[[124 124 125 118 129 120 126 147 119 132 138 130 134 110 123 119]
 [130 120 130 118 125 112 134 128 116 138 136 130 119 114 136 137]
 [125 139 119 117 128 132 114 138 137 139 121 124 134 111 126 124]
 [129 138 121 131 128 127 134 123 120 124 145 141 138 123 147 128]
 [127 135 138 122 136 133 130 135 129 131 137 145 134 111 141 125]
 [130 128 135 116 137 112 131 141 125 134 133 125 129 109 134 134]
 [130 134 112 118 120 133 125 129 121 143 134 117 122 115 133 136]
 [126 148 119 128 122 124 118 134 137 117 118 135 121 123 117 132]
 [125 130 134 117 134 104 127 132 123 132 129 124 120 112 131 131]
 [131 143 134 127 133 131 135 131 132 118 137 135 122 119 140 148]
 [126 141 117 129 123 125 132 117 114 126 146 134 125 125 142 127]
 [127 124 124 116 119 116 120 127 126 144 117 133 116 114 124 129]] ans = 125

[[138 118 143 102 116 123 148 127]
 [138 116 143 102 116 123 148 127]
 [133 113 143 102 116 123 144 129]
 [133 116 143 102 116 123 144 129]
 [143 111 134 117 121 120 157 114]
 [133 113 143 102 116 122 144 129]
 [129 154 128 150 136 138 128 148]
 [123 134 137 147 138 135 142 154]] ans = 133

[[127 103 102 145 146 130 103 146 105 129 115 142]
 [123 150 148 115 117 122 134 114 149 150 150 115]
 [106 146 145 108 110 129 131 111 142 117 105 112]
 [133 141 143 151 150 149 114 149 142 154 111 148]
 [125 138 137 140 140 152 119 140 134 132 111 137]
 [130 138 138 111 112 104 146 113 131 128 146 115]
 [138 105 105 145 145 132 108 145 106 141 140 143]] ans = 106

[[140 130 123 138 119 109 119 138]
 [138 125 115 129 145 122 123 134]
 [123 124 127 124 125 111 128 121]
 [143 111 114 148 130 120 136 116]
 [123 119 146 126 124 147 142 112]
 [144 106 108 147 136 128 139 111]
 [108 121 139 105 124 132 136 117]
 [120 134 146 109 146 134 127 132]
 [122 121 142 110 132 141 141 114]
 [139 146 144 109 147 143 123 146]
 [114 120 140 112 129 134 137 116]] ans = 123

[[119 127 137 139 133 136 141 118 132 139 138]
 [120 127 121 137 126 121 126 117 147 126 138]
 [112 134 112 134 124 113 121 116 142 113 137]
 [129 120 130 131 144 137 131 129 122 139 132]
 [126 118 131 134 111 134 119 120 115 131 133]
 [119 144 137 141 120 135 146 118 149 134 140]
 [138 138 139 121 125 139 144 140 121 133 118]] ans = 112

[[115 109 114 115 136 112 145 110]
 [135 139 136 141 112 113 116 139]
 [134 125 122 131 141 127 129 126]
 [126 119 138 123 126 134 135 119]
 [123 124 128 121 132 121 130 125]
 [130 132 140 127 121 130 127 130]
 [144 123 109 141 150 136 133 125]
 [128 124 148 124 117 140 132 118]] ans = 134

[[134 122 140 133 130 128 129 127 136 115 139 144]
 [144 115 123 132 109 142 143 144 122 119 122 130]
 [138 132 117 126 116 106 129 127 114 120 119 128]
 [118 114 138 147 152 128 123 120 140 135 133 142]
 [135 148 128 115 114 123 137 139 133 121 132 123]
 [134 151 137 123 124 110 129 130 132 122 136 134]
 [120 153 137 118 141 115 123 121 132 140 132 120]
 [147 130 120 134 109 151 142 145 126 121 124 132]
 [119 103 116 137 137 107 111 113 121 120 120 137]
 [128 118 142 136 137 120 124 122 138 115 140 145]] ans = 138

[[117 113 111 109 110 150 128 110]
 [114 107 106 149 147 139 147 146]
 [141 148 148 146 146 139 124 144]
 [139 147 148 105 105 119 113 105]
 [132 149 150 148 149 115 146 145]
 [137 139 144 147 147 106 136 147]
 [120 111 110 111 111 150 118 112]
 [119 108 108 149 149 132 140 149]
 [144 143 143 143 144 138 131 136]] ans = 141
---
[[139 139 141 148 140 140 157]
 [138 106 139  99 138 142 105]]: 157

[[150 103 142 109 141 151 101]
 [119 121 124 124 131 126 113]
 [129 127 137 133 117 143 151]]: 101

[[137 147 124 148 134 122]
 [113 152 132 150 119 134]
 [143 148 126 148 131 124]]: 122

[143 133 137 128 119 150]: 150

[146 146 154 103 136 131 156]: 156

[115 121 136 155]: 155

[145 121 105 136]: 136

[148 143 142 154 112 151 146]: 146
---
[[149 121 129 124 122]
 [157 120 129 132 129]] ==> 132

[[106 106 140 114 108]
 [130 118 110 113 141]] ==> 113

[[101 157 156 154 122]
 [135 123 125 114 121]] ==> 114

[[127 109 112 100 120 122 114]
 [139 113 107 109 105 149 113]] ==> 149

[[134 116 140 157 109]
 [121 150 144 105 115]] ==> 105

[[113 134 121 113]
 [127 102 135 130]] ==> 135
---
[[109 141 128 156 121 137]
 [134 126 132 129 135 132]]
126

[145 133 108 119 123 107]
133

[131 113 132 103 109 120]
113

[[105 119 101 129 121 131]
 [132 142 138 130 128 119]
 [105 134 107 131 119 121]]
134

[122 137 150 125 141 149]
137

[[115 126 144 146 126 135]
 [111 123 145 149 125 137]
 [135 154 138 127 135 123]]
154

[137 143 145 155 141 124]
143

[[147 129 112 129 122 138]
 [138 136 107 111 128 127]
 [138 125 142 131 125 115]]
125

[[133 138 114 144 118 150]
 [152 154 120 149 119 145]
 [144 122 147 102 112 104]]
122

[[111 113 152 148 141 153]
 [123 121 135 138 135 135]
 [134 142 112 111 123 117]]
142
---
[ 98 145 146 135] ==> 145

[[131 123 125 124]
 [146 106 109 108]
 [157  99  99 100]] ==> 123

[[110 108 150 112]
 [134 143 115 139]
 [135 141 113 133]] ==> 108

[[108 149 112 154]
 [150 110 142 104]] ==> 149

[123 150 124 119] ==> 150

[[131 128 129 126]
 [129 121 133 131]
 [148 110 130 157]] ==> 128
---
[[143 105 108 118 108 146]
 [139 110 113 120 112 143]
 [125 131 131 129 131 125]] ==> 129

[[101 100 104 119]
 [116 117 125 123]
 [145 139 111 150]] ==> 139

[[141 117 115 126 106 116]
 [121 134 132 133 138 141]
 [145 116 125 115 104 140]] ==> 115

[[125 156 130 113 138]
 [107 128 138 137 130]
 [117 138 125 100 147]] ==> 125

[[129 120 119 131 137 106]
 [124 125 117 117 112 119]
 [132 124 137 142 132 135]] ==> 142

[[139 118 115 116 117 140]
 [150 120 100 109 108 144]
 [112 137 141 145 138 117]] ==> 145
